Each row has a name. Each piece below is followed by the name of the row it came from, unless a question asks for something else. Each question is about the rows just above it.

N: [109 194 125 194 121 124 110]
P: [113 149 123 175 117 114 148]
H: [123 178 141 164  97 103  95]
C: [194 194 109 138 109  91 129]
U: [109 194 138 194 121 124 110]
The row named U:  [109 194 138 194 121 124 110]
[109 138 109]  C
Where do [109 194 138 194] appear?  U
The row named H:  [123 178 141 164  97 103  95]

L: [130 127 124 131 130 128]
J: [129 127 128 124 130 123]
D: [127 130 125 124 130 129]
G: [128 124 124 130 128 128]
M: [130 129 124 132 126 128]
X: [130 129 128 132 126 128]
The row named L:  [130 127 124 131 130 128]
The row with [129 128] is  X
[128 124 124 130 128 128]  G
[127 124 131 130 128]  L

E: [157  99 138 147 131 122 111 120 114  86 117 144 138 134 156 143 152 127
 138]
V: [ 90 152 155 136  72 103 108 110 165  81 176 168 131  57 101  98 157 128
 171]
B: [ 96 149 121 134 130 126 139 146 139  90 152 155 136  72 106 108 156 133
 153]
W: [142 109 118 145 139 128 143 142 131  82 153 150 176 104 160 141 147 113
 143]
Y: [111 124 119 136 143 140 159 156 138  76 172 172 196  70 150 126 148 111
 148]
K: [145 103 140 144 132 129 123 132 120  97 134 147 152  95 126 122 153 133
 135]
S: [103 145 118 134 141 135 143 159 137  87 158 160 124  82 116 110 152 131
 149]
Where do [145 103 140 144 132 129 123 132 120  97 134 147 152  95 126 122 153 133
 135] appear?  K
Which row holds [ 90 152 155 136  72 106 108]?  B
[103 145]  S
The row named B:  [ 96 149 121 134 130 126 139 146 139  90 152 155 136  72 106 108 156 133
 153]
The row named V:  [ 90 152 155 136  72 103 108 110 165  81 176 168 131  57 101  98 157 128
 171]

F: [213  47 177 211 104  81 136  55  86  45]
Z: [208 204  95  46  49  60 151 206 207  48]
T: [ 56  93  45  81 211 104 211  47  45 211]
The row named Z:  [208 204  95  46  49  60 151 206 207  48]
[ 81 211 104]  T
[211  47]  T
[ 56  93  45  81 211 104 211  47  45 211]  T
[ 95  46  49  60 151 206]  Z

Q: [136 117 119 121 175 120]
A: [134  95 145 139  46 141]
R: [136 119 175 117 121 123]
[119 175]  R
[136 117 119 121 175]  Q
[117 119]  Q

kipa: [119 147 122 137 105]
sesub: [ 88 156 145 145  80]
Nin: [145 144  80 115  97]
Mafe: [190 117  76 115 172]
Fopen: [140 125 118 124 139]
The row named Fopen:  [140 125 118 124 139]
The row named sesub:  [ 88 156 145 145  80]
Where do [145 145  80] appear?  sesub
Where do [140 125 118] appear?  Fopen
The row named Nin:  [145 144  80 115  97]

saze: [128 171 128  92 128 150 128 164 128  99 171]
fab: [128 131 128 134 128 148 121 124 128 136 130]
dul: [130 108 130 157 130 145 130 102 130 156 108]
zalag: [164 154 164 113 164 111 164 137 164 124 151]
fis: [165 156 165 111 165 110 165 149 128  99 171]
luta: [148 122 149 144 149 126 138 116 149 146 122]
nesu: [161 161 161 105 161 115 161 154 161 117 159]
Donug: [138 140 138 124 138 138 138 134 138 128 141]
Samav: [130  58 130 208 131 142 130  52 130 199 130]
tazu: [152  95 152 171 152 121 152  89 152 131  95]
Tiz: [118 138 122 126 117 159 118 131 118 127 139]
razo: [157 118 158 149 158 116 158 111 158 154 116]
[128 171 128  92 128 150 128 164 128  99 171]  saze
The row named luta:  [148 122 149 144 149 126 138 116 149 146 122]
Shared by Donug and luta:  [138]
Shared by dul and Samav:  [130]
Shared by fis and dul:  [156]
[152  89 152]  tazu

fuger: [ 95  64 156  98  60 108  99 158 143  95]
Rufu: [ 59 118 123  99  64 196 130 130 108  60]
Lufon: [120  64  65 186 117 136 189  71  72 120]
poved: [ 95 152 156  98  98 161  99 158 100  95]
Shared by poved and Rufu:  [99]
The one value in Rufu and Lufon:  [64]
The row named Lufon:  [120  64  65 186 117 136 189  71  72 120]
Shared by Rufu and poved:  [99]

begud: [131 141 137 130  67 131]
tus: [ 68 188  67  69 188 189]
difa: [ 67  73 189 137 189 144]
nogap: [123 136 132 126 127 130]
Gari: [184 187  68 179  69  68]
vafi: [130 138 125 127 126 134]
dek: [131 141 137 127 138  68]
The one value in Gari and dek:  [68]
The row named nogap:  [123 136 132 126 127 130]
Shared by nogap and dek:  [127]
The row named begud:  [131 141 137 130  67 131]
Shared by dek and nogap:  [127]
Where do [ 67  69 188] appear?  tus

